These are the activations of a small neural network, seen along a few directions. Each row is one input.
Each table varies a few parts of the input and shows all the possible inputs, shuffled.
Descriptions start from the smaller parts, as in this example, which fits no table here: line(6) and (point or line(9) or (values(3) and ring(5))).
Shared parts are said once, and a part with two or three values counts as separate values.

Other details of the inputs shift rows strongly along two fixed directions, in all tables alike. That doesn't count.
To show where, the next rows are all for the same input, with only those details redrawn:
[ -4 -18  -9 -12 -26  -2 -28   2 -14  47   5   6  27]
[ -4 -17  -9 -12 -26  -2 -28   2 -14  47   5   6  27]
[ 11  -5  -5  14  28  39  44   7  12 -34 -25 -15  26]
[ 11  -5  -5  15  28  39  43   7  12 -33 -25 -15  26]
[ -4 -18  -9 -12 -26  -2 -28   2 -13  47   5   6  27]
[ 12 -18  37  30   8  31   1   3   5  24   0 -16   4]

A family of inputs:
r1: [  0 -10  -7  -9 -49 -39 -11   4 -12  26   6  28 -24]
r2: [  1  15  22  30   8   4  -7  16  21  18  -7 -29 -51]
r3: [-20  -1 -56 -32   2 -22   9 -29   7 -27  -7   1   9]
r4: [  9  21  18  41  -2  -4 -12  13  30  14 -14 -25 -53]
r5: [ -8  31 -46 -44  14 -16  10  16 -10 -11  -3 -16  31]
r6: [-12  -4 -57 -27  -7   9  17   8  -1 -13 -25  11  43]
r7: [-19  17 -14 -19 -14 -23 -31  15 -13  46  16 -13  -1]
r8: [ 11 -20  27  38   0  27  -3   3  17  22 -12  -8 -17]
r9: [ 10  -7 -13  20  27  36  41   7  19 -31 -32  -8  10]
r10: [ -6  19   1 -38  -5 -25 -35  12 -15  42  25 -19  15]
r11: [-24  29 -54 -21  -1  -5  13  -1 -22 -32 -27  42  12]
r12: [ 24 -14  23  47 -14  19 -10  -1  29  15 -25  -6 -26]
r13: [  7  19  19  36   1   1 -10  13  21  14 -10 -29 -55]
r14: [  2   4 -24 -57   1 -24  39   8 -20 -33   8  17  47]
r15: [ -2 -12  39  18  16   4  -3 -31  12   5  21 -28 -19]
r16: [  7   3 -15  18  17   6  30 -32  33 -59 -25 -20 -29]
r17: [ 17   2  17  -8  32   8  67   9  -4 -50   2  -3  18]
r18: [-20  17   4 -12 -15 -10 -31  -4 -40  33  13  33   8]
r19: [-16  35 -39 -35   8   1  15  -2 -31 -31  -8  34  36]
r20: [ -5 -10   3 -34 -10 -30 -33 -34 -11  27  31 -10  15]
r21: [ 17 -19  26  36  -4  26  -6   2  20  20 -18  -9 -23]
r22: [ -8  33 -27 -47  15  -3  11  -4 -35 -33  -6  29  49]
r23: [ 12 -25 -60 -28  -4   0 -14  20   8 -51  -4   9  51]
r24: [ -6  -3 -55 -29  -4   7  19   6  -7 -14 -23   7  51]
r25: [ 18  -9  39  38 -17 -12  15   5  16   2  -2  10 -46]
r26: [ 22 -15  23  42 -11  24  -8  -1  20  16 -21  -9 -27]
r27: [  2   5   3  -2  38  15  39 -30  20 -53   2 -27   5]
r28: [ 12  -9  56  13   5   4  24   6  -5   9  30   0 -13]
r29: [-23  28 -51 -23   5  -4  13   0 -26 -28 -21  40  17]
r30: [  3  -1  -2  13  18   6  67  12  11 -50 -16   9 -14]
r31: [-26  16   1 -10 -17  -8 -32  -2 -34  33  10  37   2]
r32: [ -8 -12  36  20  15   7  -4 -29  18   5  17 -23 -26]
r33: [ -5 -14  -4 -15 -42 -36  -8   7 -12  30   9  28 -21]
r34: [  7  19  36  48  -4  10 -13  -7   2   1 -17  21 -44]
r35: [-16 -13   4 -20 -32 -28  -4   9 -20  34  25  26   0]
r36: [-19 -14 -16 -14 -25 -31 -34 -33   6  27  13   2 -18]
r37: [ -7  -8 -21  -5 -39 -39 -42 -37  17  20   0   5 -26]
r38: [ 14  -6  30  24  20   2 -35  30  21 -14  31 -33 -23]
r39: [ 21 -22   4   4  25   2  36  26  15 -87  16   3   7]
r40: [  2 -13  28  25   5   0  -9 -32  27   0   2 -20 -47]
r41: [  0 -33 -10 -20 -17 -35 -65 -18   8  -8  45  -4   2]
r42: [ -9  16  30  25  18  11  -3  18  12  22   8 -31 -31]
r43: [ 10 -16   6 -31 -18  -4 -32  -1 -15  42  13   0  44]
r44: [ -5  -9   9 -42  -9 -30 -35 -35  -9  24  33 -12  20]
r45: [ 24  -4   4   3  35  37  41   4   8 -35 -20 -18  38]
r46: [ -9  32 -34 -40  14  -3  13  -3 -37 -30  -9  31  44]
r47: [  4  32  -9  27  20  23  34  -3   0 -59 -40  19 -21]
r48: [-20  15 -24 -10 -22 -27 -33  15  -1  44   4  -5 -22]
r49: [ 18 -14  41  23   9  33  -1   1   7  22   7 -16   8]
r50: [ -3  14  24  28  19   6  -3  16  14  23   4 -29 -39]
r51: [  7 -13  53  20   4   2  25   8  -6  10  23   0 -16]
r52: [ 13  -6  47  31  18  15 -36  10  -6 -27  28  13 -14]
r53: [-12   0 -50 -34  -8 -25  43  11 -12 -28  -8  29  16]
r54: [  0  14  39  37   6  17  -8  -4  -7   5 -10  18 -41]
r55: [-14  21 -11 -25 -13 -21 -32  13 -11  45  23 -13   2]
What do these inputs look like to the network?
> values(5) and (point or line(10))
The inputs of r15 and r24 match in every part but the values(5) part. If r3 is changed in the same way as r15 into r24, which row does it become?
> r9
The inputs of r28 and r49 match in every part but the values(5) part. If r14 is changed in the same way as r28 into r49, which row does it become?
> r43
List by row number the other rows that have the values(5) part in common with r11.
> r18, r19, r22, r29, r31, r34, r46, r47, r52, r54
Start at r4 and move only the line(10) part, one step at a time. The first step leads to r13. Which rows follow, in order?
> r2, r48, r50, r42, r7, r55, r5, r10
Change only the values(5) part in r39. List by row number the other rows that result.
> r23, r38, r41, r52
